A small network was shown many inputs. Here are its activations along a few directions, one row for each input.
In each table, some parts of the input vary, and every possible input appears once, in random order.
A made-up example of a description, with smaller parts first: one of 5 places around a ring, together with either a single point or one of 9 places along a line or (one of 3 separate values, together with one of 6 places along a line).
Shared parts are said once, and a part with two or three values counts as separate values.

Other details of the inputs vary at random and push rows far along two fixed directions, the same in every table; ignore that.

Table:
x1: -0.200,-1.671,-1.276,-0.844,1.761,-2.283,-5.489,-1.578,1.550,0.379,0.905
x2: 0.790,-1.443,0.131,-0.573,0.803,-1.799,-1.112,1.240,-0.092,0.772,0.441
x3: 1.075,3.577,2.976,0.163,-0.433,-4.595,2.698,3.987,-4.199,0.167,2.345
x4: -0.198,-2.351,-1.496,0.379,0.368,3.962,-0.889,-1.792,0.385,1.048,-2.267
x5: -0.850,0.408,-1.275,0.126,-0.431,0.343,-1.369,-1.866,2.103,-0.929,0.137
x6: -0.874,-0.022,-1.583,1.081,-1.876,5.030,1.753,-1.552,0.916,0.169,-2.439
x7: 1.282,-0.903,0.470,-0.498,0.759,-0.903,-1.316,1.023,-0.487,0.585,0.554
x8: 0.101,-2.487,-0.998,1.023,-0.615,4.919,1.311,-1.200,0.300,0.562,-4.326
x9: 0.923,3.720,4.187,0.024,-0.092,-4.875,4.436,4.098,-4.638,-0.239,2.599
x10: -0.679,1.501,0.202,-1.405,1.271,-7.073,-4.623,-0.468,2.203,-1.440,4.206
x11: -0.724,0.573,-1.073,0.581,-0.690,1.729,0.112,-1.495,1.201,-1.106,-0.878
x12: 0.959,3.302,4.343,-0.522,0.032,-4.509,5.100,4.354,-4.515,0.586,3.010
x13: -0.338,0.960,-0.630,-1.347,0.938,-5.475,-3.967,0.114,2.203,-0.813,4.236
x14: 0.330,-1.126,-0.665,-1.502,2.315,-4.980,-5.739,0.056,0.839,0.468,3.119
x15: -0.850,-0.341,-2.023,0.496,-1.307,3.404,0.394,-1.084,1.577,-0.028,-0.861
x16: 0.272,-2.162,-0.680,0.217,0.073,1.920,-0.440,-0.651,0.695,0.685,-2.425
x17: -1.334,0.413,-1.299,-0.933,0.928,-2.702,-3.864,-2.168,3.157,-1.983,1.393
x18: -0.143,-2.068,-1.607,0.038,0.817,0.196,-3.348,-1.454,2.081,-0.495,-1.811
x19: -1.231,-0.572,-1.352,-0.063,-0.487,3.077,1.051,-1.747,1.954,-0.671,-0.742
x20: 0.755,-1.740,-0.559,0.112,0.133,2.446,-0.943,-0.623,0.456,0.329,-1.646
x21: 0.351,-1.889,-1.461,0.567,0.148,3.560,-1.534,-1.545,1.081,-0.533,-2.675
x22: 1.034,-1.136,-0.538,-1.593,1.915,-4.672,-5.570,0.551,1.522,-0.127,3.093
x23: 0.319,-2.275,-0.760,0.168,0.115,2.112,-0.136,-0.389,0.667,0.875,-2.172
x24: -0.476,1.338,0.863,-0.271,-0.091,-1.956,0.547,0.213,0.188,-0.424,1.534
x25: -0.415,1.182,0.753,-0.341,-0.030,-1.817,0.746,0.422,0.229,-0.305,1.766
x26: -0.231,-2.154,-1.159,1.102,-0.213,5.497,0.585,-1.906,-0.564,0.844,-3.703
x27: 0.657,2.578,2.078,0.804,-1.477,-0.314,4.375,2.637,-3.640,0.660,0.175
x28: -1.258,-0.197,-0.680,0.694,-1.257,5.324,3.224,-1.975,0.952,-0.366,-2.638
x29: 0.348,1.657,2.530,0.859,-1.452,2.247,7.457,2.686,-3.660,0.623,-0.201
x30: -0.255,1.070,-0.440,-0.109,-0.583,-0.974,-0.424,0.339,0.463,0.193,1.177
x31: -0.955,-0.051,-1.804,-0.234,-0.204,0.286,-2.059,-1.920,2.962,-0.655,0.705
x32: 1.125,0.467,2.227,0.887,0.289,0.425,3.119,2.354,-4.779,1.140,-1.174
x33: 0.210,2.121,2.924,0.875,-1.403,2.072,7.373,1.985,-3.946,0.299,-1.202
x34: 0.745,-1.610,-0.592,0.261,0.178,2.276,-1.162,-0.744,0.358,0.026,-1.775
x35: -0.264,1.331,0.264,-0.221,-0.203,-1.900,-0.295,0.100,0.480,-0.294,1.540
Description of these inputs: one of 5 places along a line, together with either one of 3 separate values or one of 4 places along a line.
Changing only the place on the line of 5 turns x23 into x8. The same change can be made to x30. Which row results? -> x27
List by row number the other rows that have the place on the line of 5 in common with x16. -> x1, x6, x20, x24, x28, x35
Which other rows does x5 become when the place on the line of 5 takes its other values? List them by row number. -> x11, x13, x31, x35
Which other rows does x34 become when the choice among 3 separate values takes its other values? List them by row number. -> x8, x26
